Each row has a name. After each piece below comes the name of the row it's from, unless a question asks for something else. Each question is about the rows just above it. Some pieces are copies with a little noise.

N: 24	21	18	-26
H: 18	-26	23	21
P: -33	-16	9	-9
Z: -51	-16	-19	-18
D: -32	-27	-35	-40
B: -42	9	-22	-25
C: 45	10	1	15
A: -30	4	-39	-22
Put -26	18	21	23 back in order: which row is it? -> H
q: -32	-26	-35	-40 -> D
Right after -39 comes -> -22
q: -29	3	-38	-23 -> A

L: -18	16	-7	35	15	51
E: 0	-7	-20	3	17	11
M: -3	12	-4	-1	-4	-2
Right after 15 comes -> 51
The entry that follows -3: -> 12
The entry that follows -18: -> 16
Right after 3 comes -> 17
What comes right after 12 in the named rows? -> -4

masom: 21	-16	-1	38
Kile: 21	20	-1	15
par: 42	-51	-18	41
ridup: -17	24	18	-16
lono: 21	-16	-1	-29
q: 42	-51	-18	42 -> par
Right after 18 comes -> -16

sig: 27	-4	-18	50	-18	-8
rirak: -57	22	14	47	-28	-9
Gunaz: 50	-18	-18	-8	28	-4
The entry that follows 27: -> -4
What comes right after 28 in the named rows? -> -4
Put -57	-28	-9	14	22	47 back in order: which row is it? -> rirak
q: 27	-4	-18	50	-18	-8 -> sig
-18	-18	-8	-4	28	50 is which row reordered? -> Gunaz
Which row holds these entries in another order? -9	-57	22	14	47	-28 -> rirak

Fere: -7	-15	-26	15
bugat: -3	-23	-21	52
buda: 10	27	53	-20
duraz: -6	-27	51	-16
guva: -6	3	-3	-1
What comes right after -26 in the named rows? -> 15
What comes right after -21 in the named rows? -> 52
q: -6	3	-3	-2 -> guva
q: 11	28	51	-19 -> buda

rin: 19	32	20	-26	51	-10	23	31	-4	-5	6	47	39	28	-10	26	-3
favo: 39	51	-10	19	26	6	34	-5	-3	-26	47	-9	31	23	1	28	20
Miker: 23	25	-17	-3	19	-31	-18	26	-25	-27	16	32	19	28	-23	21	7
Gul: 19	1	20	-26	51	-10	23	31	34	-5	6	47	39	28	-10	26	-3
kazi: 17	10	-35	6	-8	-30	-34	7	-26	-28	31	3	0	10	-24	8	26
bifud: 28	-3	19	-26	31	23	1	20	25	-10	34	-10	39	6	51	47	-5
fen: 24	14	-27	-2	1	-30	-28	21	-28	-37	27	15	12	17	-23	15	30
fis: -26	8	0	-30	11	-35	31	-8	-24	26	6	17	-28	10	3	7	-34
Put 26	-3	19	1	20	-26	51	-10	23	31	34	-5	6	47	39	28	-10 back in order: which row is it? -> Gul
q: 24	25	-17	-4	17	-31	-18	27	-25	-27	17	34	18	27	-23	20	7 -> Miker
q: 38	52	-10	18	25	7	34	-8	-4	-27	46	-9	32	24	1	28	22 -> favo
Which row holds these entries in another order? -3	26	-10	28	39	47	6	-5	34	31	23	-10	51	-26	20	1	19 -> Gul
-5	6	47	39	28	-10	26	-3	19	1	20	-26	51	-10	23	31	34 is which row reordered? -> Gul
26	8	-24	10	0	3	31	-28	-26	7	-34	-30	-8	6	-35	10	17 is which row reordered? -> kazi

vala: 15	-12	-1	9
Derok: -38	-2	23	13
Bif: 58	-5	8	2
mefu: -6	-9	7	9
kek: -48	19	-1	2
dugip: -7	-5	-1	-10
Luza: -6	-2	-5	2
Mani: -6	15	-1	2
bufi: -6	-9	19	7
q: -39	-1	23	13 -> Derok
q: -6	-10	8	8 -> mefu
The entry that follows -7: -> -5
The entry that follows -12: -> -1

